These are the activations of a small neural network, seen along a few directions. Each row is one input.
In each table, some parts of the input vary, and every possible input appears once, in random order.
A made-up example of a description, with smaller parts first: ring(5) and (point or ring(9) or (values(3) and line(6))).
Shared parts are said once, and a part with two or three values counts as separate values.

Table:
R1: [ 0.66  2.73  1.79  0.57 -2.62  5.26  2.44 -0.56 -0.94 -1.54 -1.34  1.07
  2.51 -1.30 -4.56]
R2: [-0.56 -3.10  2.71 -0.54 -4.07 -4.22 -0.24  3.17  0.55  2.99 -3.31 -0.21
 -0.51 -0.34  2.41]
R3: [ 1.71  0.25 -3.13 -0.67  2.67  2.35 -0.66 -1.32 -0.40 -1.04  4.06  1.77
  1.57 -3.89 -4.68]
R4: [ 0.84 -0.99 -2.31  0.89  4.11 -2.81 -1.93 -1.96 -0.23  0.33 -0.12 -1.05
 -1.30 -0.46  2.62]
R5: [ 1.17 -3.08  0.54 -3.03 -0.90 -7.18 -1.44  2.00  0.19  2.02 -0.57  1.61
 -0.40 -0.89  2.43]
R6: [ 1.43 -2.96 -1.52 -1.45  2.16 -7.82 -1.16 -0.96 -0.98  0.87 -1.28 -0.52
 -0.75 -0.61 -0.39]
R7: [-0.72  0.61  2.42  1.39 -1.20  0.26  1.03 -1.48  0.10 -0.89 -5.43 -1.43
 -0.43  1.71  2.26]
R8: [ 0.64  2.82 -2.72 -0.31 -0.29  4.15  0.30 -2.56 -2.10 -2.12  0.83 -1.31
  2.25 -1.20 -5.32]
R9: [ 1.39 -0.95 -1.23 -1.35 -0.98 -5.59 -0.35 -2.71 -1.90  0.53 -4.26 -2.72
 -0.62  2.05 -1.42]
R10: [-1.07  2.66 -1.29  2.10  1.33  2.81 -0.92 -3.73 -1.38 -1.86  1.54 -1.97
  0.58  2.29 -1.54]
R11: [-1.69  0.65 -0.03  0.37  1.92  2.52 -1.55  0.70 -0.10  0.87  5.03  2.51
  0.66 -0.58  2.50]
R12: [-0.72  0.66 -1.86  2.11  4.75  1.29 -2.27 -2.26  0.08 -0.50  3.70  0.27
  0.83  0.10 -0.21]
R13: [-0.61 -1.19 -3.15 -5.01  4.13  1.18  6.72  8.93  3.18 -2.00  1.90 -2.42
 -6.04  6.39 -4.23]
R14: [-0.36 -0.90  2.86  1.20 -2.56 -0.65 -0.01  1.78  1.42  2.16 -1.32 -0.02
 -1.10 -0.42  5.21]
R15: [-0.30 -1.45  2.72 -0.47 -3.45 -4.77  1.53 -0.31 -0.51 -0.30 -6.81 -1.36
  0.44  1.82 -0.34]
R16: [ 1.13  1.67 -1.25  0.88  0.87 -1.64 -1.00 -3.58 -0.88 -1.18 -2.49 -2.76
 -1.87  1.82  1.11]
R17: [ 0.54 -0.68 -0.16 -0.64  1.22 -2.23 -2.04  1.05  0.87  1.88  0.57  1.05
 -1.07 -0.84  5.43]
R18: [-0.65  0.23  1.39 -0.07 -3.80  5.18  1.34  2.38  0.91  0.53  2.53  2.58
  1.67 -3.86 -1.73]
R19: [ 0.23  0.45 -1.63 -1.92 -0.01  3.59 -0.68  1.65  0.37  0.23  4.44  3.66
  1.71 -4.29 -1.50]
R20: [-2.12  0.15  3.32  2.36 -1.97  3.91 -0.07  1.43  1.22  0.83  3.07  1.11
  0.48 -0.14  2.38]
R21: [-0.94  2.42  2.54  3.57 -1.30  4.41  0.96 -1.66  0.52 -1.81 -0.73  0.15
  1.39  2.65 -0.42]
- Describe the family of inputs behind these rows. => point or (line(4) and ring(5))
- Change only the line(4) part in R21. List by row number the other rows that result. => R1, R7, R15

Table:
R22: [ 1.42  0.31 -0.63  1.94  0.40 -0.96 -2.59 -2.70 -0.83  0.24  1.85  1.38
  1.20 -1.54  0.51]
R23: [ 1.79 -0.26 -0.15  1.21  0.26  0.70 -1.18  0.64  1.21  1.42  1.55  1.66
 -0.18 -4.18  2.13]
R24: [-2.04 -1.14  0.28 -0.25 -1.02  1.36  2.29  1.12  0.46 -1.38 -0.71 -1.85
  0.13  0.86 -4.05]
R25: [-0.99 -1.69 -1.80 -0.98  3.19  0.78  0.01  2.30  1.13  0.20  1.30  0.54
 -0.92 -0.99  0.09]
R26: [-0.95 -0.99 -2.34 -0.61  1.79  0.59  0.18 -1.99  0.99 -2.56 -1.28 -0.51
  0.99  1.26 -2.73]
R27: [ 1.62  2.52  0.32  2.08 -0.56  0.95 -0.46 -3.58 -1.18 -0.40 -1.35 -0.32
  0.92 -0.22  0.46]
R28: [-0.55 -2.09  0.88  0.25 -1.20 -8.02 -0.52  1.34 -1.74  2.66 -3.60 -2.65
 -2.82  3.81  3.59]
R29: [-0.97  1.71  1.36  0.65 -4.60  2.00  0.42 -0.86 -0.65  0.21 -0.74 -1.02
  1.31  0.36 -0.10]
R30: [ 0.54 -0.36 -2.36 -1.28  2.95 -1.12 -0.83 -0.84 -0.68 -0.74  2.36 -0.03
 -0.14  0.14 -2.05]
R31: [ 0.69  1.29  2.58 -1.76 -2.26  1.70  0.24  1.44  0.63  0.76 -0.40  2.56
  1.03 -1.45  2.21]
R32: [-0.57  0.70  1.86 -1.26  1.05  2.01  2.44  3.13  0.68 -0.41  1.02  0.25
 -1.53  1.94 -0.05]
- Describe the family of inputs behind these rows. => point or (values(2) and ring(5))
- Change only the values(2) part in R31. List by row number the other rows that result. => R32

Table:
R33: [-1.15 -1.79  0.14 -1.81 -0.78 -1.58  1.64  3.78  1.27  0.28  0.21 -0.86
 -1.88  2.37 -0.06]
R34: [ 1.04 -0.15  0.40  2.40  0.96 -2.03 -2.33 -2.07 -0.53  1.03  0.39  0.53
 -0.13 -1.18  2.73]
R35: [ 0.81 -0.33  1.48 -0.53 -0.14 -1.25 -1.32  0.83  0.40  1.55 -0.27  2.07
  0.04 -1.71  3.56]
R36: [-1.13 -0.65  2.28 -0.02 -1.71 -0.11  0.54  2.32  0.49  1.26 -2.59  0.98
 -0.09  0.42  2.82]
R37: [-1.13  0.25  1.83  0.37 -4.38 -0.80  0.39 -0.98  0.10  0.18 -2.83 -1.80
  0.42  1.28  1.06]
R38: [ 0.91 -1.40 -0.96 -2.48  1.17 -2.62 -0.29  2.48  0.75  0.90  2.06  0.58
 -1.52 -0.26  0.68]
R39: [ 1.31 -0.40 -2.86 -0.81  3.27 -2.52 -1.29 -0.92 -0.62  0.39  0.10 -0.24
 -0.93 -0.15  0.68]
R40: [ 0.54  0.08  1.57  2.04 -0.06 -1.97 -0.92 -3.18 -1.53 -0.14 -2.78 -0.20
  1.10 -0.45 -0.08]
R41: [-1.19  2.94  0.50  2.41 -0.62  9.00  0.14 -0.88 -0.11 -1.33  5.23  1.84
  2.80 -2.50 -2.78]
R42: [ 0.16 -0.67 -1.94 -1.23  0.58 -2.81 -0.36 -2.13 -0.91 -0.94 -1.67 -1.38
  0.49  1.32 -2.05]
R43: [-0.38  2.52 -1.84  0.60  2.51  8.32  1.63  0.05  0.59 -2.56  5.45  0.81
  1.04 -0.96 -4.71]
R44: [ 0.22 -0.40 -0.61 -0.94 -0.79 -1.62  2.18  0.69  0.10 -0.63 -3.30 -2.34
 -1.33  1.81 -1.85]
- Describe the family of inputs behind these rows. => values(2) and (point or ring(5))
- The inputs of R40 and R42 match in every part but the values(2) part. If R37 is changed in the same way as R40 into R42, which row does it become? => R44
- Change only the values(2) part in R35. List by row number the other rows that result. => R38
